Here are a small network's activations along a few directions, averaged over the inputs that share one value of a field.
Values that are neighbours, or in one group, have similar rows; names and order tell nothing.
(in the rows, 500 means zero)
Random noise pushes rows far along 5 fixed directions. That doesn't count. These rows show it; they differ only by the noise:
[378 800 424 359 380 485 634 553 662 421 558 254 438 517 589 482 473]
[503 612 503 452 474 625 537 537 590 536 702 166 423 578 517 530 286]
[227 645 464 373 359 344 749 442 556 598 336 398 327 452 540 548 479]
[552 334 577 536 528 555 455 365 499 662 560 436 474 557 452 590 372]
[652 680 200 386 375 359 332 797 638 215 612 626 671 362 492 125 647]
[508 384 487 504 467 415 429 359 505 526 459 650 549 515 477 500 603]
[460 397 401 437 427 359 604 670 478 733 414 453 337 305 378 370 237]


Values of F:
f5: [552 407 434 600 752 670 389 518 342 372 539 614 595 529 451 301 554]
f2: [565 406 605 450 513 470 580 380 630 773 345 484 495 407 482 630 352]
f1: [137 561 382 411 454 346 736 617 287 408 292 619 267 381 431 391 627]
f7: [746 745 821 509 534 655 529 423 826 437 396 490 676 484 732 840 602]
f8: [484 475 563 600 643 605 456 416 487 422 527 541 547 586 447 484 620]
f6: [217 266 478 676 421 234 588 434 166 508 268 919 436 558 498 554 772]
f4: [424 337 389 701 475 376 462 702 264 432 622 525 326 538 356 422 425]
f3: [790 262 691 539 616 701 357 366 511 784 430 500 661 518 524 677 349]
f9: [697 634 654 432 561 667 311 299 582 351 641 458 726 607 640 662 648]
The values of F form 3 separate groups.
Q: List the group mates of f2, in the order listed.
A: f3, f9
Q: List the group mates of f5, in the order listed.
A: f1, f8

Values of K:
k5: [523 712 642 422 581 621 523 235 728 370 496 461 619 543 581 600 712]
k3: [271 328 428 572 447 370 502 211 401 527 524 550 346 656 388 537 580]
k7: [427 477 385 625 423 410 391 541 307 202 516 828 603 619 592 407 837]
k8: [643 570 528 528 454 550 496 643 699 580 674 234 459 504 498 538 247]
k12: [615 607 572 582 691 629 497 465 679 380 397 517 628 518 546 540 632]
k10: [454 513 657 378 558 638 626 326 506 734 372 345 455 507 540 639 346]
k1: [649 399 677 386 482 356 516 392 563 701 114 794 576 209 538 636 558]
k4: [407 566 440 478 361 368 511 463 512 499 553 468 516 586 560 571 545]
k9: [352 489 242 479 372 403 288 322 339 221 744 627 616 769 543 342 794]
k6: [407 539 586 496 617 634 677 507 461 712 326 335 452 495 563 622 362]
k2: [621 414 429 410 454 428 526 956 422 593 597 389 311 165 297 259 136]
k11: [427 509 517 589 490 401 534 494 498 350 307 826 573 502 536 532 825]
A value of K combines one of 4 hidden first parts with one of 3 second parts; all combinations occur once.
Q: k4 and k1 share the first part; k4 and k9 share the second. Which value has the first part of k9 and the second part of k1?
A: k10
Q: k11 and k2 share the first part; k11 and k12 share the second. Which value has the first part of k12 and the second part of k2?
A: k5

Values of M:
m11: [447 911 394 366 477 493 601 737 546 229 491 447 548 357 611 304 593]
m9: [582 152 518 666 425 381 343 447 170 551 514 810 548 606 490 550 582]
m7: [464 400 569 591 562 450 610 576 397 639 404 537 423 367 395 425 396]
m6: [487 538 357 611 501 543 526 835 414 422 594 414 418 451 434 354 371]
m2: [468 643 368 227 344 375 495 634 488 469 550 386 477 391 514 392 462]
m14: [745 468 613 402 452 587 299 435 607 548 560 559 692 488 555 636 583]
m1: [405 758 325 322 444 390 561 423 623 382 286 647 650 340 633 347 735]
m3: [321 646 526 429 458 575 671 414 593 541 433 333 424 534 485 579 508]
m8: [489 515 602 445 358 389 378 366 448 393 446 727 551 500 606 626 701]
m16: [367 441 418 522 418 306 453 186 498 425 504 540 513 691 520 546 670]
m17: [583 607 424 509 382 358 493 466 745 427 484 611 645 538 526 482 658]
m4: [387 539 545 470 533 484 692 668 419 545 256 544 427 334 571 539 452]
m15: [798  89 532 540 713 472 215 253 510 649 303 901 738 435 396 418 662]
m19: [877 504 506 522 623 532 388 672 728 469 414 622 707 352 462 376 527]
m18: [551 214 660 692 659 576 492 386 392 675 329 692 515 501 441 680 472]
m12: [292 524 434 475 542 650 531 374 398 391 782 162 314 747 437 462 417]
m13: [341 515 414 497 497 565 467 499 311 400 636 485 465 597 524 355 554]
m5: [672 438 493 669 518 492 246 432 552 272 809 580 587 672 476 515 611]
m20: [613 289 657 526 681 618 470 398 568 798 339 535 501 467 400 557 375]
m10: [389 424 589 662 455 474 555 410 541 446 595 545 417 634 517 734 561]
A value of M combines one of 4 hidden first parts with one of 5 second parts; all combinations occur once.
Q: m9 and m10 share the first part; m9 and m8 share the second. Which value has the first part of m8 and the second part of m10?
A: m5
Q: m12 and m2 share the first part; m12 and m3 share the second. Which value has the first part of m3 and the second part of m2?
A: m14
Q: m6 and m18 share the first part; m6 and m19 share the second. Which value has the first part of m19 and the second part of m18?
A: m7
Q: m1 and m15 share the first part; m1 and m13 share the second. Which value has the first part of m13 and the second part of m15?
A: m20

Values of T:
t4: [557 417 259 643 485 512 348 781 365 354 779 513 531 629 461 269 422]
t10: [217 447 512 561 433 250 817 401 510 739 102 605 296 430 470 591 482]
t8: [392 516 511 450 483 547 475 248 523 456 681 325 431 645 473 571 518]
t9: [665 193 654 708 627 637 245 408 292 424 670 706 624 646 489 626 615]
t7: [825 714 446 318 355 428 415 777 827 449 498 498 700 302 543 385 473]
t1: [594 459 416 432 464 556 332 489 418 498 758 371 541 578 497 416 361]
t6: [610 132 593 618 674 585 350 478 198 656 469 695 553 455 437 483 428]
t3: [206 643 515 533 525 563 507 274 349 125 573 639 458 713 562 480 902]
t5: [383 461 373 471 469 535 560 608 351 600 501 364 403 514 488 390 374]
t12: [590 534 398 488 579 481 385 480 642 373 451 652 668 455 465 348 698]
t2: [231 475 430 531 331 318 524 365 333 402 618 558 303 623 427 541 617]
t11: [333 653 594 560 491 507 597 405 422 277 510 485 443 633 578 663 687]
A value of T combines one of 4 hidden first parts with one of 3 second parts; all combinations occur once.
Q: t5 and t1 share the first part; t5 and t4 share the second. Which value has the first part of t4 and the second part of t1?
A: t7
Q: t12 and t3 share the first part; t12 and t10 share the second. Which value has the first part of t10 and the second part of t3?
A: t11
